These are the activations of a small neural network, seen along a few directions. Each row is one input.
In each table, some parts of the input vary, and every possible input appears once, in random order.
A made-up example of a description, with smaller parts first: one of 2 separate values, together with either a single point or one of 11 places along a line or (one of 5 places around a ring, together with one of 6 places along a line).
Shared parts are said once, and a part with two or three values counts as separate values.

Table:
x1: |  -7 |   4 |   5 |  -4 |  -1 |  17 |  11 |  11 | -35 |   8 |  14 |   8 | -11 |
x2: |   3 |  19 |  -4 |  21 |  -4 |  18 |  -3 |  -9 | -40 |   2 |   2 |  -8 |  -2 |
x3: |  -5 | -14 |  10 |  -9 |   1 |  19 |  -5 |  -1 | -36 |  -1 |  11 |  -4 |  -9 |
x4: |  -1 |   1 |  -5 |  19 |  -5 |  22 | -14 | -14 | -37 |  -3 |  -3 | -14 |   1 |
x5: |  19 |   3 |  -5 |  19 |  10 | -10 |  -7 | -10 |  31 |  -6 |   6 |   9 |   4 |
x6: |  14 | -14 |   9 |  -8 |  14 | -13 |   4 |   3 |  32 |  -6 |  19 |  20 |  -5 |
x7: |  -8 |  13 | -16 |  25 |  -7 |  21 |   3 |   2 | -34 |  10 |  -5 |   0 |   0 |
x8: | 23 |  7 | -3 | 14 |  2 | -4 |  1 | -2 | 35 |  2 |  1 | -3 |  6 |
x9: |  -8 |  16 |   3 |   1 |   7 | -25 |  -6 |  -5 |  30 | -15 | -28 | -11 |   5 |
x10: |   3 |  12 |  -1 |  20 |  -5 |  20 |  -9 | -13 | -39 |  -5 |   2 | -11 |   0 |
x11: |  -1 |  -4 |  14 |  -8 |   1 |  17 |   0 |   0 | -38 |  -3 |  16 |  -1 |  -9 |
x12: |  17 | -15 |  11 | -16 |  12 | -20 |  -3 |   1 |  21 |  -6 |   4 |  25 |   1 |
x13: | -16 | -21 |  -3 |  -6 |  -1 |  21 |   1 |   6 | -31 |   8 |   4 |   2 |  -9 |
x14: |  -6 |  -5 | -13 |  18 |  -3 |  22 | -14 | -12 | -35 |   4 |  -9 | -14 |  -4 |
x15: |  -4 |  11 | -11 |  -8 |  -4 | -43 |  -4 |  -5 |  19 | -10 | -24 | -13 |  18 |
x16: | -13 |  -1 |  17 | -25 |  10 | -28 |   4 |   8 |  31 | -15 | -14 |  -1 |  -5 |
x17: |  -9 |  -6 |   3 | -35 |  -1 | -45 |   6 |   8 |  20 | -10 | -10 |  -3 |   9 |
x18: | -17 |  -2 |  19 | -15 |   1 | -17 |  12 |   9 |  47 |  -1 |   1 |  -4 |  -8 |
x19: |  26 |   3 |  -6 |   1 |  -3 |  -8 |  -7 | -15 |  19 |  -5 | -15 |  11 |  11 |
x20: |  21 | -14 |   9 | -26 |   0 | -10 |   3 |  -2 |  21 |  -5 |  -1 |  21 |   2 |
x21: | -12 |   3 | -19 |  25 |  -8 |  24 |  -2 |   1 | -33 |  10 |  -9 |  -3 |   0 |
x22: |  18 |  -9 |  11 | -13 |   5 |  -6 |  11 |  11 |  36 |   2 |  15 |   7 |  -3 |
x23: | -11 |  -4 | -18 |  21 |  -5 |  24 |  -9 |  -7 | -33 |   8 | -10 |  -9 |  -1 |
x24: | -11 |  15 |   5 |  11 |  -2 | -15 |   2 |  -4 |  45 |  -1 | -12 | -14 |   1 |
x25: | -17 |   2 |   6 | -19 |  -2 | -26 |   3 |  21 |  48 |   7 |  19 |  -9 |   3 |
x26: |  -3 |   2 |  11 |  -5 |   0 |  16 |   8 |   3 | -38 |   1 |  16 |   3 |  -8 |
x27: |  22 |   1 |  -4 |  10 |   9 | -18 | -13 | -12 |  20 |  -6 | -10 |  15 |  11 |
x28: |  21 |   6 |  -8 |   0 |  -4 |  -2 |   4 | -11 |  29 |   1 |  -9 |  -2 |  14 |
x29: | -13 |  -3 |  -1 |  -3 |  -3 |  19 |  13 |  15 | -32 |  10 |   9 |  10 |  -8 |
x30: | -17 | -13 |  -4 |  -3 |  -4 |  21 |   8 |  14 | -31 |  10 |   5 |   8 |  -8 |
x31: |  16 | -10 |   6 | -27 |   0 |  -5 |  14 |   3 |  30 |   1 |   5 |   9 |   5 |
x32: | -12 | -22 |   3 |  -8 |   0 |  20 |  -4 |   1 | -33 |   2 |   6 |  -3 | -10 |
x33: | -12 |  18 |  -8 |   7 |  -5 | -24 |  -7 |   9 |  47 |   7 |   6 | -20 |  12 |
x34: |  -2 |  20 | -11 |  23 |  -5 |  19 |   1 |  -2 | -36 |   8 |   0 |  -3 |  -3 |
Describe the family of inputs behind these rows.
> one of 2 separate values, together with either one of 4 places along a line or one of 5 places around a ring or one of 8 places around a ring
The inputs of x13 and x23 match in every part but the choice among 2 separate values. If x17 is changed in the same way as x13 into x23, which row does it become?
> x15
Which other rows does x8 become when the place on the ring of 5 takes its other values? List them by row number.
> x5, x19, x27, x28
Start at x31 and move only the place on the ring of 5, one step at a time. The first step leads to x20. Which rows follow, in order?
> x12, x6, x22

Table:
x35: |  15 |   7 | -22 |  11 |  -4 | -17 |  -4 |  -8 |  44 |   2 | -26 |   6 |  20 |
x36: | -24 |  23 | -25 |   9 | -12 | -25 | -12 |  -2 | -29 |  -2 | -26 | -24 |  18 |
x37: |  40 |   1 | -11 |  31 |   5 |  20 | -26 | -40 | -47 | -15 | -21 |   9 |   7 |
x38: |   5 |  24 |   3 |  18 |   5 | -23 | -11 | -11 |  38 | -13 |  -2 | -23 |   8 |
x39: |  20 |  -7 |  11 | -29 |   4 | -15 |  25 |  15 |  29 |   2 |  15 |  29 |   0 |
x40: |  -2 |  -8 |  30 | -29 |  12 | -16 |   7 |  12 |  25 | -10 |  27 |  -2 | -10 |
x41: |  13 |   4 |  28 | -28 |   7 | -16 |  15 |  13 |  25 |  -3 |  27 |  14 |  -6 |
x42: |  -3 | -21 |  -5 |   0 |  -8 |  50 |   7 |  13 | -54 |  23 |  34 |   5 | -12 |
x43: | -31 |  -9 |   1 | -38 |  -5 | -19 |   6 |  21 | -41 |   0 |   4 |  -2 |  -2 |
x44: | -33 |  -7 |  19 | -24 |  -4 |  22 |  17 |  12 | -45 |   0 |  -4 |  -6 | -21 |
x45: |  33 | -32 |  16 | -16 |  12 |  27 |  -7 | -17 | -60 | -13 |   9 |  31 | -11 |
x46: |   8 | -25 |   4 | -36 |   3 | -11 |  15 |  15 |  32 |   5 |   3 |  28 |   1 |
x47: |   4 |  12 | -31 |  47 | -15 |  44 | -11 | -11 | -41 |  21 |   4 | -17 |   6 |
x48: | -15 | -27 |  24 | -32 |   8 | -14 |  -1 |   8 |  31 |  -6 |  16 |  -1 | -10 |
x49: |  27 |  26 | -14 |  18 |  -3 | -21 |   7 |  -8 |  42 |  -1 | -15 |   7 |  18 |
x50: | -14 |  23 | -19 |  54 |  -4 |  35 |  -8 |  -4 | -35 |  14 |   0 | -12 |  -5 |
x51: |  -7 | -37 |  10 | -33 |   7 | -14 |   7 |  15 |  35 |   2 |   2 |  14 |  -6 |
x52: | -21 | -11 |   7 |   7 |   2 |  41 |  11 |  20 | -48 |  16 |  30 |  11 | -23 |
x53: |  20 |  36 |   2 |  19 |  -1 | -22 |  -4 |  -9 |  38 |  -7 |  -3 |  -8 |  12 |
x54: | -26 |  26 |  -7 |  23 | -10 |  16 |  -1 | -12 | -33 |  -3 | -34 | -28 |  -2 |
x55: |  -7 |   6 |  -2 |  15 |   1 | -21 | -19 | -14 |  44 |  -9 | -13 | -23 |   8 |
x56: |   0 |  -4 | -16 |  14 |   0 | -20 | -12 |  -8 |  48 |  -1 | -28 |  -8 |  12 |
The inputs of x39 and x49 match in every part but one. If x44 is changed in the same way as x39 into x49, which row does it become?
> x54
Describe the family of inputs behind these rows.
> one of 2 separate values, together with either a single point or one of 4 places along a line or one of 6 places around a ring
Which other rows does x55 become when the choice among 2 separate values takes its other values? List them by row number.
> x48
